A small network was shown many inputs. Here are its activations along a few directions, one row for each input.
Each table varies a few parts of the input and shows all the possible inputs, shuffled.
Descriptions start from the smaller parts, as in this example, which fits no table here: line(6) and (point or ring(9) or (values(3) and ring(5))).
Shared parts are said once, and a part with two or three values counts as separate values.

Other details of the inputs shift rows strongly along three fixed directions, in all tables alike. That doesn't count.

A family of inputs:
row 1: [ 20.9   3.1 -66.3 -36.6   6.3   7.0  39.1  40.2 -11.1  91.0 -55.7]
row 2: [-22.0   9.7   4.8 -28.5  13.0   9.3  -1.2 -37.2 -49.0  18.9 -30.6]
row 3: [-20.4  39.5  25.3 -47.3  -4.0  35.6   6.1 -59.8 -92.3  36.6 -32.2]
row 4: [ -9.6   6.6   7.0  -2.2  -3.8   8.8   5.7 -35.9 -57.9 -10.1  -1.7]
row 5: [ 11.5 -12.1 -67.1  -6.2   0.7  -9.8  33.2  34.2 -10.1  38.1 -18.1]
row 6: [ 38.8  17.0 -59.7  -0.3 -40.6 -14.6  42.0  30.8  10.4 -14.5  43.9]
row 7: [  3.7  -0.9  -3.0  16.8 -28.6 -20.2  -3.6 -19.1   0.6 -56.0  44.7]
row 8: [-12.8  27.1  37.8 -21.4  -2.3  36.3  -3.0 -48.5 -70.9   5.4  -1.2]
row 9: [ -6.0   2.3   8.9  -9.0   6.1   7.1 -16.9   6.5  14.7  38.7 -38.2]
row 10: [  6.0 -20.1 -13.6   7.9  21.2  -6.0 -25.6  58.2  80.0  45.8 -45.9]
row 11: [-29.1 -10.1  89.4  -5.2  28.4  12.6 -52.8 -11.4  16.8   0.1 -22.8]
row 12: [ 12.2 -13.7 -26.0  18.1 -14.1 -34.7   6.0  25.3  39.4 -42.3  41.1]
row 13: [  0.5 -11.2  -6.5  18.8  -8.9 -14.4  -6.7  -4.8  33.3 -36.9  24.5]
row 14: [-25.1  -3.6  36.2  -1.9  17.7   1.4 -14.5 -25.7 -11.0 -15.7  -7.3]
row 15: [-10.4  -3.8  29.9 -13.7  35.7  27.3 -23.8  -4.5  -7.8  59.5 -59.8]
row 16: [  7.7   5.9 -67.2 -17.8   3.1  14.0  42.6  -0.3 -50.3  53.7 -40.0]
row 17: [ 21.5 -20.0   7.6  31.9   1.3 -26.3 -10.1  54.7  96.2 -29.9  37.9]
row 18: [ 22.5  24.0  -3.0   2.1 -47.8   0.2  30.5 -22.2 -47.3 -41.3  68.5]
row 19: [-22.0 -18.2  63.0  34.2  15.0 -14.5 -37.5  -9.9  35.7 -63.3  36.5]
row 20: [-32.0 -24.4  50.3   1.6  36.3  -3.5 -38.7  -1.5  22.0  -0.2 -31.3]
row 21: [ 25.8   8.3 -45.6  -7.6 -12.8   4.9  35.9  21.4  -9.3  30.2   6.6]
row 22: [ 15.0  -6.0 -77.0  -9.5  -9.9 -12.3  30.2  20.5   2.0  36.7 -23.6]
row 23: [ -1.2  19.9  -3.3   2.5 -25.3   7.4  27.1 -42.6 -65.0 -47.3  43.2]
row 24: [  1.6   5.2  36.2  -0.3  -4.3  13.6 -11.6 -19.7 -24.8  -3.7   5.0]
row 25: [-15.2   4.8  38.5  12.4  -4.9  -6.0 -19.9 -35.2  -2.1 -71.9  44.1]
row 26: [ 15.6 -22.0  27.5  34.7  11.8 -11.0 -31.0  39.8  75.5 -23.7  20.1]
row 27: [-30.3 -15.0  36.9  -2.9  34.2   0.9 -35.5 -10.2  21.4  -1.2 -26.8]
row 28: [ 34.1  33.2 -49.6  -2.1 -51.7 -10.2  49.7  -0.5 -20.0 -29.0  63.0]
row 29: [ 23.2  15.9  -9.5   4.0 -31.1  -5.6  22.7   3.0  -2.3 -34.4  50.0]
row 30: [-16.0 -26.5  13.4  10.4  34.9  -8.0 -24.4  25.8  50.3   1.1 -24.7]
row 31: [ 12.3   5.4 -19.3 -16.5   5.4  14.3  14.0   6.6 -25.2  57.4 -35.3]
row 32: [ -0.9   8.6  14.1   7.4  -5.2   1.9 -14.9   1.0  26.1   2.8  -4.2]
row 33: [ -5.2  13.2  28.6 -10.0  -4.1  16.3  -0.8 -24.0 -35.3   6.5   6.5]
row 34: [-31.5  15.9  45.3 -12.3   8.3  19.6  -5.7 -64.4 -57.0 -25.9   1.1]
row 35: [-24.0 -30.9   1.6  -1.1  55.6   6.6 -23.1  31.9  37.2  54.5 -65.1]
row 36: [ 19.7 -10.5 -60.5   7.3  -4.7 -12.9  34.2  26.2  -0.7  19.9  -7.5]
row 37: [  7.8   7.5 -16.2 -18.5  -9.3  -1.7   8.3  17.5  -4.5  27.5 -12.2]
row 38: [-26.2 -22.3  50.5  21.8  37.5   6.8 -44.1  -3.1  27.3 -15.7 -21.3]
row 39: [ 31.9  -9.0 -40.7  24.0 -27.8 -30.3   6.1  59.0  70.5  -6.1  24.4]
row 40: [  7.6   7.0 -19.0  14.8 -31.3 -10.0  11.4 -22.3  -5.2 -55.5  44.4]
Each input here is: values(2) and line(4) and line(5).
The inputs of row 6 and row 28 match in every part but the line(4) part. If row 23 is changed in the same way as row 6 into row 28, which row does it become? -> row 35
Which other rows does row 39 become when the values(2) part takes its other values? List them by row number. -> row 7
Which other rows does row 19 become when the line(5) part takes its other values? List them by row number. -> row 2, row 14, row 22, row 36
Which other rows does row 18 become when the values(2) part takes its other values? List them by row number. -> row 5
Which other rows does row 29 become when the line(5) part takes its other values? List them by row number. -> row 6, row 8, row 10, row 26
